These are the activations of a small neural network, seen along a few directions. Each row is one input.
Each table varies a few parts of the input and shows all the possible inputs, shuffled.
Descriptions start from the smaller parts, as in this example, which fits no table here: line(6) and (point or line(9) or (values(2) and ring(5))).
Shared parts are said once, and a part with two or three values counts as separate values.

Other details of the inputs shift rows strongly along two fixed directions, in all tables alike. That doesn't count.

A family of inputs:
x1: [ 57 -29   4   8 -41   3 -30 -11 -79 -31  -1 -61]
x2: [-84 -37  14 -59 -23   0 -33 -17  10 -22 -51 -31]
x3: [ 58 -45   2   8 -22  32 -33  14 -89  13 -20 -24]
x4: [ 37 -11   0  43  18   0   3  -1  -2 -15  45  12]
x5: [-72 -13  23 -46 -36 -19 -31 -18  12 -32 -24 -56]
x6: [ 76  21 -14  37  17  -1  20  15   0  27  43  39]
x7: [-59  -3  10 -23   1 -14 -10 -43  28 -25 -35 -42]
x8: [ 30 -13  -8  52  49  13  12  -2   8   0  27  39]
x9: [ 53  -5 -14  37  24   2   2 -10 -26  16   5  29]
x10: [-14  30  10 -33 -57 -29  -8 -44  13 -22 -37 -80]
x11: [-11 -16  -9   6  30  36   6  44  19  22  14  69]
x12: [ 17  -4  -8   9  25  24   2  28 -11  18  -1  36]
x13: [-57  40  -3   7  23 -94 120  36  65  42  34  83]
x14: [-48  -1  12 -25 -24  -8 -16 -51   2 -30 -52 -64]
x15: [ 65   5 -12  24   1  24   1  42 -33  20  40  17]
x16: [-30  50 -12 -23  16   9  23   6  54  30 -14  18]
x17: [-50 -13  20 -23  -8 -30 -26 -74   1 -25 -47 -53]
x18: [ 72 -16 -19  44  26  27   2  15 -44   5  15  22]
x19: [ 45 -34  11  25 -40   0 -29 -29 -65 -39   2 -60]
x20: [ 40 -41  13  -6 -41  10 -45  12 -88 -19  -7 -48]
x21: [ 35 -21   0  31  12  23  -8  46 -23   5  42  32]
x22: [ 36  -9  -9  33  13  21  -4  32 -24  -1  47  22]
x23: [-43  49   5 -12   8 -13  26  -7  77  -9  13   4]
x24: [-82 -24  20 -63 -42 -16 -36  -3  19 -31 -27 -42]
x25: [-25  55 -14   1  32 -11  37 -14  80  13 -10  32]
x26: [ -6 -30   6   0 -19   3 -32  -5 -36 -28  14 -39]
x27: [ 35  14 -16  18  10  -3   7 -19  -1  30  -7  15]
x28: [-49  46   2  -8  32 -16  32   0  98  -5  32  27]
x29: [ 75  20 -15  34  16  15  21  37  -1  20  47  30]
x30: [  0 -52  10  -1 -24  19 -43  -9 -69 -18 -37 -40]
x31: [-42  -2  16 -22 -21 -26 -22 -73  -6 -20 -55 -55]
x32: [-70  23  -4  -3  20 -83 114   5  39  37 -14  61]
x33: [-34  66   2 -30  14  -4  30  38  86  35  14  42]
x34: [ 36 -11   3  36  25 -10   0 -11  -4  -5  45  25]
x35: [-79  16   1 -21  35  -1  11   3  73   5 -12  32]
x36: [-58  52   2 -49  17  -1  29  48  95  22  14  60]
x37: [-47  39  -6 -28  13   3  12  -8  37   6 -25   3]
x38: [-69   1  11 -65 -26   8 -10  -8  22   4 -50 -13]
x39: [ 63 -16 -16  67  40  23  11   8 -19   6  27  40]
x40: [ 24 -32  -2  12   2  26 -14  58 -18   6  38  44]
x41: [  0 -39   3   3 -21  18 -40 -22 -69 -22 -30 -51]
x42: [-25  26  15 -32 -48 -31 -11 -48  11 -35 -34 -74]
x43: [-69  22  -7 -14  37   0  10  -5  65   1  -3  22]
x44: [ 51   3 -12  23  11  18  -1  37 -31   5  42  20]
x45: [46 -5 -4  3  3 30  4 72 -7 36 40 57]
x46: [47  0 -1 40 18 -3  7 -6 -8  2 41 27]
x47: [-53  -7  15 -71 -48  10 -21 -11   3  13 -63 -39]
x48: [ 84 -13 -24  41  17  29   3  18 -45  20  13  15]
x49: [ 53 -13   6  13 -25 -14 -19 -26 -55 -14   3 -31]
x50: [ 42 -23  -7   5 -41   0 -27 -39 -63 -10 -42 -69]
Description of these inputs: values(2) and (point or (line(4) and line(6))).
The inputs of x25 and x42 match in every part but the values(2) part. If x11 is changed in the same way as x25 into x42, which row does it become?
Answer: x40
The inputs of x23 and x14 match in every part but the values(2) part. If x49 is changed in the same way as x23 into x14, which row does it become?
Answer: x9
Which other rows does x47 become when the values(2) part takes its other values? List them by row number.
Answer: x45
Which other rows does x44 become when the line(4) part takes its other values? List them by row number.
Answer: x15, x22, x26
A walk changes only the line(6) part. It starts at x34 and steps to x4. List the rest of the walk in order.
Answer: x28, x26, x5, x24

A family of inputs:
x51: [-54  -9  19 -40 -22  -9 -28 -41  14 -19 -37 -39]
x52: [-33   7  23 -37 -50 -63   8 -44   1 -10 -27 -45]
x53: [-39   8  -1 -26   8  -3  17  23  30  25 -13  32]
x54: [ 60 -22  14  25 -48 -34 -20 -42 -73 -35   8 -75]
x55: [-65  -5  15 -32 -24  -6 -24 -31  18 -36 -27 -51]
x56: [ 75   4 -20  41  13  34   6  32 -33  13  31  20]
x57: [ -5   3   8 -36 -45  -3 -26 -36 -24  -2 -48 -57]
x58: [-37  26 -11  -7  25   7  34  46  47  20  14  40]
x59: [-38  29  -2 -35 -21  -1  15  13  15   9 -28 -20]
x60: [ 29 -22  -4   0  -5  14   0  31 -40  22  -7  22]
x61: [ 61 -27  -7  18  -1  22  -9  25 -51  19   7  20]
x62: [21 20 -9 11 27 12 -1  2 33 17 14 31]
x63: [-36 -31  12 -24  -9   0 -15   4 -16  -1 -21   0]
x64: [-19  44 -32  67  77 -36  88 -44  51   8  -5  38]
x65: [ 36 -45   2  26  -5  27 -31   5 -61 -25  15 -25]
x66: [  4  63 -11   8  30  11  25  10  73  11  19  28]
x67: [-24  31 -11  -2  26   8  30  34  52  16  19  33]
x68: [-22  36  -5 -15   3   5  22  19  41   7  -3   7]
x69: [-13  27  -1  -6  24   2  -5 -15  54   6   6  24]
x70: [  2   5  11 -29 -38  -3 -36 -47 -14 -13 -44 -61]
x71: [-14  32  -2   5  45   7   4  -4  73  13  21  50]
x72: [-24 -21   6  -7  12   4  -9   6  15   5   1  28]
x73: [ 21  20   3  19 -10 -38  30  -9   7  -8  31  -4]
x74: [ 34 -45  -2  19 -11  20 -26  18 -69 -20  11 -20]
x75: [-52  -3  13 -50 -33 -13 -17 -25   7  -4 -47 -42]
x76: [ 57 -18 -17  34  13  30  14  61 -44  17  29  36]
x77: [-34  15   0  -8  37   4  17  19  60  21  14  59]
x78: [ 75   5 -13  34   0  29 -13   5 -39   1  18 -13]
x79: [  4 -68  10   0 -34  15 -38   9 -93 -30 -13 -49]
x80: [-44   9  10 -57 -43 -12  -6 -14  -7  10 -59 -38]
x81: [ 54   7 -15  31  15  29   9  31 -11   7  28  22]
x82: [-31  21  -1 -18  -7   1   1  -6  29 -12 -11 -26]
x83: [-24  16  -1 -13  19   1   3  -3  47   8   2  29]
x84: [-39  15   6  -8   8   1 -15 -22  44 -22   1 -13]
x85: [  8 -67  11   6 -32  13 -45  -3 -79 -36  -9 -50]
x86: [ 66 -17 -10  56  39  36 -13  23 -23  -6  54  30]
x87: [ -7  41   0 -25 -12  -4  -9 -31  33  11 -27 -20]
x88: [  8  13 -24  68  68 -32  68 -53  12  17 -16  39]
x89: [-51 -49  20 -37 -34  -9 -33 -15 -31 -15 -41 -32]
x90: [-45  -7  11 -22   1  -3 -15 -21  33  -7 -15   2]
x91: [-40  26   6 -45 -42  -6  -4 -18   4  -9 -45 -62]
x92: [-17  35  -5   1  24   6   2  -6  53 -10  16   7]
x93: [ 89 -15  -5  54  11 -20  22  11 -36  17  56  41]
x94: [-23  26   2 -38 -18  -4   4  -8  19  20 -33  -8]
x95: [ 46 -39   6  -5 -42  13 -41 -20 -77 -11 -30 -52]
x96: [-10  -9   0 -10  10   4  -4  10   8   8   1  24]
x97: [ 33  22   8  16  -3 -42  15 -31  16   4  23   5]
x98: [ 34 -42  -9  28   9  24  -6  47 -60  -3  26  20]
x99: [-22  26  10 -12 -26 -53  31 -13  20 -11   7 -22]
x100: [-50   9  18 -35 -51 -59  20 -22  -5 -20 -20 -54]
x101: [ 46 -34 -10  45  31  33  -2  46 -35   1  48  39]
x102: [ 61 -23 -13  34  22  28  -7  25 -29  20  27  37]
x103: [-21  25  -2   6  45   6   3  -5  77  13  22  57]
x104: [ -8 -10  15 -15 -32 -50  17 -10 -23   6  -6 -11]
x105: [-18  34 -11   8  38  11  23  22  62   3  31  42]
x106: [-44   5   1 -25  15  -4  14  22  34  16  -5  41]
x107: [ 22 -54  -5  32  11  24 -11  45 -54  -5  29  25]
x108: [ 55 -21  -4  27  -9  24 -32  -5 -52 -19   9 -38]
What do these inputs look like to the network?
Answer: values(2) and (point or (line(4) and (point or line(6))))
The inputs of x81 and x95 match in every part but the values(2) part. If x100 is changed in the same way as x81 into x95, which row does it become?
Answer: x104
The inputs of x93 and x73 match in every part but the values(2) part. If x103 is changed in the same way as x93 into x73, which row does it become?
Answer: x84
Which other rows does x71 become when the line(4) part takes its other values? List them by row number.
Answer: x51, x63, x77
Which other rows does x69 become when the values(2) part takes its other values? List them by row number.
Answer: x92
Which other rows does x96 become when the line(4) part takes its other values? List them by row number.
Answer: x69, x83, x106
Which other rows does x89 become when the values(2) part takes its other values? List them by row number.
Answer: x107

A family of inputs:
x109: [ 21 -44  -7  20  34  25   1  44 -23  32  21  68]
x110: [ 27  -7   0 -25 -52   2  -8  -5 -71  13 -47 -55]
x111: [ 66 -51 -14  78  27 -17  36  24 -69   1  61  50]
x112: [ 25 -64   0  -3 -11  27 -26  35 -64  12  -2  24]
x113: [-39  44  19 -42 -39 -51   2 -56  39 -10 -23 -57]
x114: [ 10   8  11 -36 -55  32 -59 -20 -19 -25 -37 -75]
x115: [ 86 -31 -19  49  21  56 -26  52 -52   6  57  36]
x116: [-21   7  -2   6   7 -35  51  28  25  10  27  32]
x117: [-20 -23  24 -36 -69 -31   1  12 -51 -18 -21 -60]
x118: [ -2  44   1  15  17 -43  28 -45  45  -7  15  10]
x119: [-28  62  -9 -13  25  28  11  49  88  21  32  51]
x120: [-24 -30  -3  10  31   5   9  12  13  19  -3  52]
x121: [ 79 -45  -8  40  -8  38 -53 -29 -69 -31  -3 -46]
x122: [-18  21  -2 -21  16  24  -2  56  36  12  24  44]
x123: [  8 -40   5  11 -17  13 -47 -29 -48 -39 -16 -62]
x124: [-54  57  -6 -14  38  11  16  11 100  14  24  34]
x125: [-51  28  -2 -28 -16 -40  22 -53  20   2 -67 -46]
x126: [ -4 -55  11   2 -11   7 -42 -18 -61 -38 -20 -46]
x127: [-23  -4  -1  16   6 -43  44   6  13  -3  17  16]
x128: [ 33 -22   5  -2 -30  31 -55 -35 -42 -25 -21 -70]
x129: [ 33  27 -21  12  15   6  39  26   0  42   1  43]
x130: [ 38   9 -20  48  36  -7  38 -15 -24  20  -1  36]
x131: [-11  44   1   0   2 -46  21 -40  52  -5   3  -9]
x132: [-62 -12  16 -15   8 -10 -16 -36  10 -30 -26 -28]
x133: [-19  79   1 -20  11 -33  44   0 101  24  23  33]
x134: [  3  27 -11  -1   7 -12  33  -3   6  29 -20  10]
x135: [ 11 -18  -3  16  32  24  -5  35  -6   7  32  33]
x136: [53 44  1  9  2 -6 20 30 20 27 43 27]
x137: [-21 -31  19 -29 -62 -37   4  -1 -49 -25 -21 -56]
x138: [-18   8  -4 -14  25  20   3  40  34   7  25  44]
x139: [112 -19 -22  50  20  66 -26  36 -39   5  47  30]
x140: [-52  24   2   1  26   0  -2 -34  54 -19  -4  -5]
x141: [-91   0  20 -84 -45  -6 -19   5  27   4 -58 -19]
x142: [-68 -36  14 -22  -2 -15 -11 -38  -1  -8 -48  -9]
x143: [ 20  -1   4  22  14  20 -23 -46   4 -25 -12 -30]
What do these inputs look like to the network?
Answer: line(5) and (values(3) or line(4))
The inputs of x114 and x128 match in every part but the line(5) part. If x117 is changed in the same way as x114 into x128, which row does it become?
Answer: x116
Which other rows does x139 become when the line(4) part takes its other values? List them by row number.
Answer: x112, x115, x138
Which other rows does x130 become when the line(5) part takes its other values? List them by row number.
Answer: x110, x125, x129, x134
